A small network was trained on made-up records. Each row is its average activation on records with the value named, seen along a few directions.
Related values have similar rows: they may be neighbours, one step apart, or belong to one group.
In the rows, zero is written as 500.
Random noise pushes rows far along 11 fixed directions. That doesn't count. These rows show it; they differ only by the noise:
[508 522 545 443 718 722 514 452 418 407 465 481 556 538 438 496 441 363
 640 589 549 391]
[454 480 447 459 712 350 606 668 545 534 525 546 508 643 547 614 562 638
 420 527 529 736]
[518 625 446 540 385 568 515 527 538 590 532 493 455 518 482 506 549 542
 499 554 450 429]
[478 522 528 526 447 597 473 455 532 495 553 526 447 453 437 457 508 462
 565 541 505 455]
[424 470 615 490 572 602 524 545 583 462 591 578 464 391 329 535 412 417
 558 577 464 515]
[366 588 706 476 547 476 636 523 538 502 505 532 433 634 544 451 512 399
 408 476 267 547]
[489 504 531 522 574 501 525 526 524 523 486 446 518 549 567 572 485 520
 455 469 429 626]
[396 672 604 551 486 484 563 374 498 507 499 481 431 726 594 308 661 506
 461 482 416 409]
[495 461 522 514 491 498 418 560 477 589 428 447 477 462 496 549 334 452
 449 429 534 500]
[555 667 506 292 460 495 500 460 314 621 412 487 517 444 399 585 484 356
 579 627 487 278]
[582 427 471 379 140 413 411 485 530 587 535 590 244 453 562 389 475 552
 478 455 615 526]
[501 585 530 442 435 481 437 498 391 626 401 456 490 438 430 523 392 398
 495 500 518 325]
[471 539 626 452 441 536 586 553 585 518 534 536 384 565 525 471 448 484
 431 496 365 541]


Values of K:
k12: [592 641 480 422 440 494 564 442 501 544 541 461 504 658 542 485 593 601
 420 552 435 426]
k14: [524 516 373 494 554 570 432 556 461 584 530 484 547 444 379 647 525 440
 626 652 559 459]
k5: [574 405 372 481 439 460 391 376 410 439 450 480 474 567 606 381 487 544
 533 415 759 428]
k6: [466 409 609 602 536 549 558 491 635 283 489 514 536 466 501 317 416 571
 424 349 516 495]
k8: [619 597 327 500 331 446 608 444 495 422 523 541 564 533 563 417 716 710
 530 524 573 428]
k9: [539 458 504 487 298 578 516 393 502 417 525 553 439 344 534 377 538 485
 580 512 485 469]
k17: [641 392 593 391 630 639 601 598 560 356 478 481 583 443 497 640 334 480
 461 509 405 586]
k11: [357 483 469 462 603 457 388 575 345 616 454 538 487 598 445 537 539 210
 554 521 529 372]
k15: [463 426 432 409 505 284 571 622 489 447 531 658 383 670 593 355 690 572
 434 491 576 574]
k7: [534 459 425 373 562 357 552 500 486 492 504 572 503 538 536 572 536 584
 515 569 578 597]
k10: [455 449 563 707 394 623 464 469 605 449 570 503 440 429 407 323 490 559
 512 437 538 359]
k4: [531 433 323 564 395 479 468 357 448 410 535 579 500 554 698 405 732 458
 607 467 479 619]
k1: [455 350 506 579 392 559 447 564 544 413 538 565 402 396 461 370 451 441
 559 456 537 515]
k16: [509 456 520 473 449 484 437 557 580 558 637 524 510 309 356 723 481 476
 476 564 373 610]
k2: [581 589 592 422 430 536 592 472 580 479 502 489 423 510 465 423 451 643
 463 544 497 422]
k13: [540 591 713 407 379 600 454 212 552 489 517 418 458 544 544 403 452 516
 525 529 412 395]
k3: [580 415 360 423 353 600 433 656 514 559 566 596 380 490 491 542 319 380
 525 541 568 480]
K is arranged as a ring.
- List every value one step from k1, in the order listed. => k14, k10
- List every value one step from k8, in the order listed. => k5, k6
- List every value one step from k7, in the order listed. => k4, k13
- List every value one step from k15, in the order listed. => k11, k16
